Each row has a name. After each piece below comes the name of the row it's from, unless a question asks for something else. Each question is about the rows just above it. Places in a row count from 1.

Columns, left to right: W U Y Q M A G
141, 100, 126, 146, 222, 85, 220 -> Q702
125, 116, 105, 134, 225, 106, 207 -> Q863
147, 96, 127, 150, 217, 82, 221 -> Q595
116, 116, 106, 125, 237, 99, 229 -> Q848
140, 98, 130, 144, 226, 81, 229 -> Q440
141, 116, 107, 152, 221, 117, 171 -> Q937
One entry of Q937 was changed: 142, 116, 107, 152, 221, 117, 171. Where, and from what?	1, 141
207, 221, 229, 229 is in which column, read top down?	G
find: 116, 107	Q937
Which column holds 106, 82 top down?	A

Columns, left to right: K N S E B C L D F
128, 132, 175, 179, 138, 209, 129, 99, 164 -> Q730
151, 140, 183, 148, 145, 205, 148, 98, 145 -> Q937
150, 127, 193, 165, 139, 216, 113, 96, 152 -> Q805
Changed Q937: 151, 140, 183, 148, 145, 205, 149, 98, 145. Place and old value:	7, 148
Where does 128, 132, 175, 179, 138, 210, 129, 99, 164 differ from Q730, and what was there?	6, 209
140, 183 is in which row?	Q937
132, 140 is in which column, read top down?	N
The row with 138, 209, 129 is	Q730
145, 152 is in which column, read top down?	F
Which column holds 164, 145 top down?	F

Columns, left to right: Dek Refu vadi Vadu bisi nid boda lok Fipev taba
37, 80, 98, 137, 166, 133, 112, 138, 104, 101 -> Q473
70, 85, 99, 81, 155, 81, 95, 80, 99, 67 -> Q805
37, 80, 98, 137, 166, 133, 112, 138, 114, 148 -> Q441
82, 70, 60, 113, 151, 133, 97, 128, 156, 94 -> Q848
Where does 70, 85, 99, 81, 155, 81, 95, 80, 100, 67 differ from Q805, and what was there?	9, 99
Changed Q848: 82, 70, 60, 113, 151, 133, 97, 128, 156, 93. Place and old value:	10, 94

Columns, left to right: T V J H Z R
166, 175, 153, 113, 83, 84  Q473
161, 86, 39, 46, 106, 180  Q440
166, 118, 96, 161, 135, 90  Q441
104, 76, 114, 171, 174, 122  Q730
167, 157, 110, 85, 113, 159  Q937
78, 41, 67, 137, 199, 213  Q805
161, 176, 75, 101, 192, 128  Q595
58, 124, 201, 86, 82, 200  Q12
83, 134, 178, 147, 87, 89  Q848
139, 28, 89, 217, 192, 56  Q863
Which row holds 75, 101?	Q595
find: 86, 39	Q440

Columns, left to right: teze fofes burib res rimo kene Fop zov
132, 140, 156, 95, 151, 133, 135, 97  Q441
105, 116, 118, 156, 191, 127, 109, 136  Q863
178, 121, 136, 132, 107, 147, 105, 214  Q730
115, 116, 116, 144, 103, 130, 118, 140  Q12
97, 93, 151, 114, 133, 113, 107, 117  Q805
106, 153, 103, 174, 175, 136, 117, 160  Q154
145, 111, 132, 158, 78, 147, 118, 179  Q440
104, 136, 125, 127, 158, 136, 140, 80  Q595
106, 153, 103, 174, 109, 149, 117, 147  Q848
105, 99, 118, 156, 191, 127, 109, 136  Q702
Where does 132, 140, 156, 95, 151, 133, 135, 98 differ from Q441, and what was there?	8, 97
Which column holds 133, 127, 147, 130, 113, 136, 147 top down?	kene

Columns, left to right: Benat Tuku sav dig nof geg ker
157, 144, 74, 110, 174, 99, 195 : Q702
133, 167, 112, 144, 202, 113, 149 : Q595
144, 153, 172, 93, 70, 144, 98 : Q863
29, 83, 128, 156, 113, 158, 86 : Q730
128, 185, 160, 124, 45, 82, 105 : Q937
215, 84, 134, 156, 157, 136, 160 : Q440
29, 83, 128, 123, 107, 119, 204 : Q473
Changed Q863: 144, 154, 172, 93, 70, 144, 98. Place and old value:	2, 153
Where do 215, 84, 134 appear?	Q440
Changed Q730: 29, 83, 128, 156, 113, 158, 87. Place and old value:	7, 86
Changed Q440: 216, 84, 134, 156, 157, 136, 160. Place and old value:	1, 215
202, 70, 113 is in which column, read top down?	nof
Where does 144, 153, 171, 93, 70, 144, 98 differ from Q863, and what was there?	3, 172
82, 136 is in which column, read top down?	geg

Columns, left to right: dar soru mefu ter div roz
115, 172, 110, 147, 115, 39 -> Q12
101, 158, 96, 74, 53, 158 -> Q702
110, 172, 115, 144, 147, 123 -> Q937
62, 83, 166, 140, 138, 188 -> Q440
62, 153, 112, 103, 217, 162 -> Q805
Where do 110, 172, 115 appear?	Q937
Which column holds 158, 123 top down?	roz
Where does 61, 83, 166, 140, 138, 188 differ from Q440, and what was there?	1, 62
One entry of Q702 was changed: 102, 158, 96, 74, 53, 158. Where, and from what?	1, 101

Columns, left to right: tud rez rud mep Tega fer Vuf Novu
81, 52, 240, 102, 94, 88, 106, 173  Q805
131, 133, 163, 85, 157, 114, 136, 123  Q937
112, 100, 98, 143, 184, 168, 115, 129  Q473
71, 33, 84, 101, 167, 146, 154, 186  Q595
81, 52, 240, 102, 169, 186, 116, 185  Q440
158, 194, 85, 122, 190, 108, 109, 108  Q702
109, 117, 206, 146, 160, 141, 120, 134  Q12
131, 130, 96, 128, 197, 117, 97, 58  Q441
126, 171, 129, 185, 113, 135, 98, 105  Q730
94, 103, 83, 149, 201, 174, 160, 131  Q848
163, 83, 105, 142, 156, 84, 70, 49  Q863
119, 96, 108, 96, 140, 146, 128, 113  Q154
One entry of Q440 was changed: 81, 52, 240, 103, 169, 186, 116, 185. Where, and from what?	4, 102
163, 85 is in which row?	Q937

Columns, left to right: dogu ziv basik fafem
154, 93, 144, 95 -> Q12
132, 178, 234, 103 -> Q848
103, 182, 78, 133 -> Q805
154, 93, 66, 169 -> Q595
175, 106, 79, 120 -> Q441
Where does 132, 177, 234, 103 differ from Q848, and what was there?	2, 178
Which column holds 103, 133 top down?	fafem
Which column holds this, read top down? 78, 66, 79	basik
Which column holds 234, 78, 66, 79 top down?	basik
Where does 103, 182, 78, 132 differ from Q805, and what was there?	4, 133

Columns, left to right: Gigir rebi pap leg
153, 77, 144, 150 -> Q848
153, 77, 144, 131 -> Q154
116, 128, 147, 160 -> Q805
135, 103, 70, 113 -> Q12
162, 105, 171, 134 -> Q702
125, 78, 103, 138 -> Q440
128, 168, 106, 118 -> Q595
159, 108, 104, 108 -> Q730
115, 116, 89, 128 -> Q863
132, 165, 30, 128 -> Q937
Which column holds 153, 153, 116, 135, 162 top down?	Gigir
Which column holds this, read top down? 104, 89	pap

Columns, left to right: vibi Visum lofe Lif
131, 104, 169, 132  Q805
161, 105, 168, 126  Q595
37, 193, 182, 159  Q440
140, 140, 140, 126  Q730
138, 103, 158, 148  Q702
98, 80, 90, 113  Q12
136, 147, 137, 130  Q848
134, 155, 102, 86  Q473
98, 169, 142, 152  Q937
123, 163, 164, 123  Q441
136, 147, 137, 109  Q863
88, 198, 97, 193  Q154
193, 140, 103, 80, 147 is in which column, read top down?	Visum
One entry of Q863 was changed: 137, 147, 137, 109. Where, and from what?	1, 136
Which column holds this, read top down? 140, 158, 90	lofe
Which column holds this, read top down? 147, 155, 169, 163	Visum
Changed Q595: 161, 105, 168, 125. Place and old value:	4, 126
One entry of Q863 was changed: 136, 147, 137, 110. Where, and from what?	4, 109
find: 136, 147, 137, 130	Q848

